These are the activations of a small neural network, seen along a few directions. Each row is one input.
Each table varies a few parts of the input and shows all the possible inputs, shuffled.
A made-up example of a description, with smaller parts first: one of 3 separate values, together with either a single point or one of 11 places along a line or (one of 4 places along a line, together with one of 5 places around a ring).
Shared parts are said once, and a part with two or three values counts as separate values.

Other details of the inputs vary at random and push rows far along three fixed directions, the same in every table; ignore that.

A family of inputs:
r1: [  6 -22  39   0   2  28 -15  -9  38 -13  55  -5  47  25]
r2: [ 24   2 -20  12 -13 -36  12 -14 -21 -23 -20  19  -2  -6]
r3: [-42 -10  22 -12 -51 -23 -26   9 -27   8  -8 -43   4   9]
r4: [  0  -8  18   2 -36  -9 -20   7 -16  -9  -2  18  17  16]
r5: [ 36   4  -6  16  13  21  23  -9  24 -27  26  22   7  13]
r6: [ 20   4  -5  12 -16 -15  -3 -11 -32   3 -30 -10 -13  -3]
r7: [-27  24 -52 -16  39   1  23  33 -20 -14 -27  14 -17 -31]
r8: [-14  30 -40  -7  61  46  22  22   4 -23   0  24 -14 -32]
r9: [ 22   4 -10  12   6   1  12 -17 -12 -25 -13  21 -10  -7]
r10: [-53 -28  24 -30  31  25  -8  28   0  71   2 -70 -21 -13]
r11: [-48 -12 -12 -30  60  22  -1  32  13  39   6   8 -13 -37]
r12: [ 20  -4  13  -1  21  17   8 -12  45   0  36   0  22  13]
r13: [ -3  -9  13  10 -40 -21  -5  -6 -10  19 -10   0 -24  11]
r14: [ 12 -18  37   4  -4  -4 -21 -46  43  13  32 -15  20   9]
r15: [ 12  27 -14  16   0  11   0  -4   4 -14  -8   0  -3   8]
r16: [ 25  36 -30  10  -9 -13  15  -4  -1 -36 -16  23   2   4]
r17: [ 12   2  16   3  15  17 -11 -16  46  11  31  25  17   6]
r18: [  4  -3  16  14 -43 -20 -17  -4 -14  34 -15 -15 -17  15]
r19: [-16 -16  11 -14 -24 -18 -16   9 -48  -6 -25 -15   4 -10]
r20: [ 11  -4 -19   0 -12 -32  26  12 -16  -9 -16   1  -6   9]
Each input here is: one of 4 separate values, together with either a single point or one of 4 places along a line.
Which other rows does r11 become when the place on the line of 4 takes its other values? List them by row number.
> r13, r17, r18
Start at r10 and move only the place on the line of 4, one step at a time. The first step leads to r5. Which rows follow, in order?
> r12, r20

A family of inputs:
r21: [-77 -12  18 -43  49  59 -34  51 -36  39 -14 -35 -10 -45]
r22: [ 46  42 -62  18   9 -12  51  14 -22 -64 -26  40  -5   2]
r23: [ -1  39 -61  -9  40   9  30  30 -24 -27 -36  26 -19 -29]
r24: [ 63  11 -15  37 -63 -53  19 -17 -21 -32 -27  30  -6  33]
r25: [-35 -20  13 -23  69  48 -15   4  41  48  32  -2  -2 -26]
r26: [-34 -31  12 -30  24   0   4  19 -13  55  -6 -43 -22 -21]
r27: [ 27  14 -24   5  40  17   6   1 -14 -11 -21  55  -7 -30]
r28: [-32  -7   4  -9 -44 -46   3   5 -17  29 -22 -61 -27   9]
r29: [-42 -20  31 -17 -60 -20 -21  37 -61  30 -33 -68 -14  11]
r30: [-26  -2  -2 -17  41  25  -2   6  21  29  12   0 -11 -21]
r31: [ 25  19 -30  -1  62  40  32   7  32 -31  22  37  10 -11]
r32: [-14 -20  40   6 -25 -10 -30 -40  32  37  23 -19  -3   9]
r33: [ 30   5  24  36 -18   2 -20 -62  60 -16  46  19  26  27]
r34: [ 18  44 -63   5  39  10  34  24 -20 -39 -29  50 -12 -23]
r35: [ 11   0  39  10  31  77 -34 -15  54 -21  65  17  55  20]
r36: [ -8 -42  59  -5 -78 -43 -49 -18   1 -66  45  26  93  38]
r37: [ 44 -12  32  41 -75 -45 -24 -59  12   0   5  14   4  38]
r38: [ 35   5 -19  12 -50 -57  21  10 -57  -4 -55   9 -26   6]
r39: [ 23 -21  42  13  23  31 -24 -48  71  23  61  16  30  14]
r40: [  3  20 -10   6  56  44  -5 -22  52 -19  32  27  17 -15]
r41: [ 19  -8  22  18 -45 -29  -1 -29  26   7  17 -12   1  31]
r42: [-57 -37  15 -37  34  10  -1  23   2  66   4 -55 -25 -22]
r43: [-40 -24  29 -20 -58 -19 -14  36 -64  25 -30 -77 -13  14]
r44: [  9  37 -66  -9  37   2  49  36 -29 -42 -35  12 -17 -21]
r45: [ 14  18 -25  14 -37 -42  24   6 -25 -16 -29  -4 -18  12]
What do these inputs look like to the network?
> either a single point or (one of 4 places along a line, together with either a single point or one of 5 places along a line)
Which other rows does r31 become when the place on the line of 5 takes its other values? List them by row number.
> r22, r26, r42, r44
